A small network was shown many inputs. Here are its activations along a few directions, one row for each input.
Each table varies a few parts of the input and shows all the possible inputs, shuffled.
A made-up example of a description, with smaller parts first: values(3) and (point or line(9) or (line(4) and ring(8))).
Shared parts are said once, and a part with two or three values counts as separate values.

Other details of the inputs shift rows strongly along two fixed directions, in all tables alike. That doesn't count.
To show where, the next rows are all for the same input, with only those details redrawn:
[ -4 -42  12  16 -15   3  18 -12  -2  10   0  -2  12  -8  21   1   7]
[  9  28 -18  13   6 -11  -5  -6 -10  11  -6   9 -16  12  -4  -6  -6]
[ 12  33 -22 -45   8 -25 -51  14  25 -26   4 -17 -43  -6 -37  -2 -20]
[ -4 -41  12  18 -15   3  19 -12  -3  11  -1  -1  13  -6  23   1   7]
[ -4 -42  12  17 -15   3  18 -12  -2  10  -1  -1  12  -7  22   1   7]
[  0 -29   6 -34 -11 -11 -25   7  29 -22   8 -23 -15 -20 -11   4  -6]
[  9  31 -19  15   6 -11  -5  -7 -12  12  -6  10 -16  13  -4  -6  -6]

A family of inputs:
r1: [  1  34 -18  13  16  -1   1 -12  -4  13  -3  16 -11  19 -12  -4  -3]
r2: [  8  61 -18   7  16   5  13  15 -48  10 -12  14  23  26  -2  -5  -5]
r3: [-13 -34  16  16  -7  12  22 -13   3  10   8   6  16   0  18   2  15]
r4: [  3  29 -19 -56  12 -22 -52   9  32 -31   9 -19 -39  -3 -43   4 -14]
r5: [ -3 -36  14  20 -15   4  19 -14  -5  12  -2  -1  11  -4  24   3   8]
r6: [ -8 -42  12 -50 -10  -7 -28   6  42 -32  13 -30 -13 -20 -17  14  -1]
r7: [ -6 -28   7 -36  -3   0 -21   4  40 -23  11 -19 -12 -15 -19  10  -2]
r8: [ -1 -24   8 -34 -10 -11 -24   3  24 -20   8 -21 -15 -19  -8   3  -5]
r9: [ -9 -29   5  28  -3  14  28 -18  -1  19   0  12  17   5  14   3  10]
r10: [ 21  94 -29  -2  35  -2 -21  31 -21  -9 -23  15 -14  16 -36  -5 -19]
r11: [  7  43 -16  18   6 -10  -5  -7 -20  14   0  12 -17  15   7 -10   0]
r12: [ -2  -5  12 -46   0  11  -8  31   5 -29   5 -20  23 -15 -15   5  -7]
r13: [  9  64 -20  27  31  12  16  13 -40  13 -26  25  14  31  -8  -1   0]
r14: [ 10  43 -17 -40   8 -26 -50  14  18 -24   9 -13 -43  -1 -30  -6 -15]
r15: [ -1  30 -15  10  12  -1  -3  -7  -1   8   1  10 -12  16 -12  -5   0]
r16: [ 11  64 -22  27  28   5  14  11 -47  14 -27  22  15  34  -3   2   3]
r17: [-10 -30  11 -43  -8  -8 -27   6  33 -28  17 -24 -11 -15  -9   8   3]
r18: [ -5 -34  13  26 -10  12  26 -11   5  17  -1  12  14  -7  16  -1   5]
r19: [ -1 -39  25  -3 -10  13  19  17 -13 -13 -14 -12  37 -15  21  10   9]
r20: [  1  29 -14 -58  13 -15 -54  16  40 -35  19 -19 -41  -8 -40   1 -11]
r21: [  9  64 -21  46  18  -1  11 -10 -26  30  -6  35 -13  26   1 -15  -4]
r22: [-11 -24  10  22  -8   8  22 -16 -10  15   6   6  15   6  26   3  19]
r23: [ 15  78 -17  30  19  12  22  16 -52  21 -15  28  20  22  -3 -14 -14]
r24: [ -8 -39  18  14 -18   3  16 -11  -2   7   3  -6  12  -9  25  -1  10]
r25: [-13 -36  13  16 -10   7  20 -15  -2  11   4  -1  16   2  20   3  15]
r26: [ -4 -42  12  17 -15   3  18 -12  -2  10  -1  -1  12  -7  22   1   7]
r27: [ -9 -41  22  15 -14  12  19  -7  12   6   7   0  13 -16  16  -1   8]
r28: [  9  50 -19  33  15  -1   7 -12 -15  24  -7  27 -13  17  -7 -10  -8]
r29: [ -9 -42  24  11 -14  12  15  -6  12   4  12  -1  12 -19  22   0  10]
r30: [  7   7   8 -35  -7  -1  -6  29 -13 -22  -1 -16  21 -13  -3  -1 -10]
r31: [ -8 -39   6 -44  -8  -7 -25   5  38 -28  12 -25 -10 -18 -16  11  -2]
r32: [ -3 -24  14  34  -9  13  29 -14  -1  20  -3  14  12  -2  18   0   6]
- Describe the family of inputs behind these rows. => line(4) and (values(2) or line(6))
- Changing only the line(4) part turns r6 into r7. The same change can be made to r22. Which row results? => r20
- Which other rows agree with r24 in the line(4) part? List them by row number. => r5, r8, r11, r14, r19, r26, r30

A family of inputs:
r33: [  2  12  -5 -39  15  -1 -41   9  49 -24   9 -11 -31 -16 -43   3 -11]
r34: [  3   7 -17 -47  -4 -30 -43   6  18 -29   6 -27 -37  -9 -19   3 -13]
r35: [  0 -18  12  42  -3  21  48  -1 -38  20 -22  16  46   6  32   5  12]
r36: [ 17  71 -21   6  21  -3  -7  21 -24   2 -14  16  -7  14 -20 -12 -17]
r37: [ 11  69 -25  -6  23  -7 -10  13 -31  -1 -15   8  -1  25 -19  -1 -10]
r38: [  6  71 -28   7  29  -5 -17 -10  -3  13   3  21 -23  31 -28  -6   1]
r39: [  1 -26   4  57 -15   0  39 -23 -33  32 -17  14  13   9  41  -1  10]
r40: [ -6 -25   8  55   4  24  41 -26 -10  33 -12  27  28  16  20   5  19]
r41: [  0 -22   8  54 -17   2  40 -22 -27  36 -10  18  12   1  41  -9   4]
r42: [ -6 -18   5  46 -17  -1  35 -26 -35  32   0  13  13  12  46  -6  14]
r43: [  8  69 -27  15  26  -1 -14  -7   3  14   5  24 -25  23 -30 -10  -6]
r44: [ -26 -115   40  -43  -22   18    0   -2   58  -27   21  -35   24  -35
    4   22   20]
r45: [  7  18   2 -52   1  -4 -32  32  19 -36  11 -21  -9 -18 -28  -1 -16]
r46: [ -20 -102   51  -53  -30   15    4   23   29  -41   19  -43   38  -44
   19   15   13]
r47: [  3   9  -7 -43 -12 -27 -41  13  26 -25  15 -19 -40 -17 -17  -7 -20]
- Changing only one part turns r45 into r47. The same change can be made to r35. Which row results? => r39
- Describe the family of inputs behind these rows. => values(3) and ring(5)
- A walk changes only the ring(5) part. It starts at r33 and steps to r40. List the rest of the walk in order. => r44, r38, r43
- Change only the values(3) part in r41. List by row number the other rows that result. => r33, r36
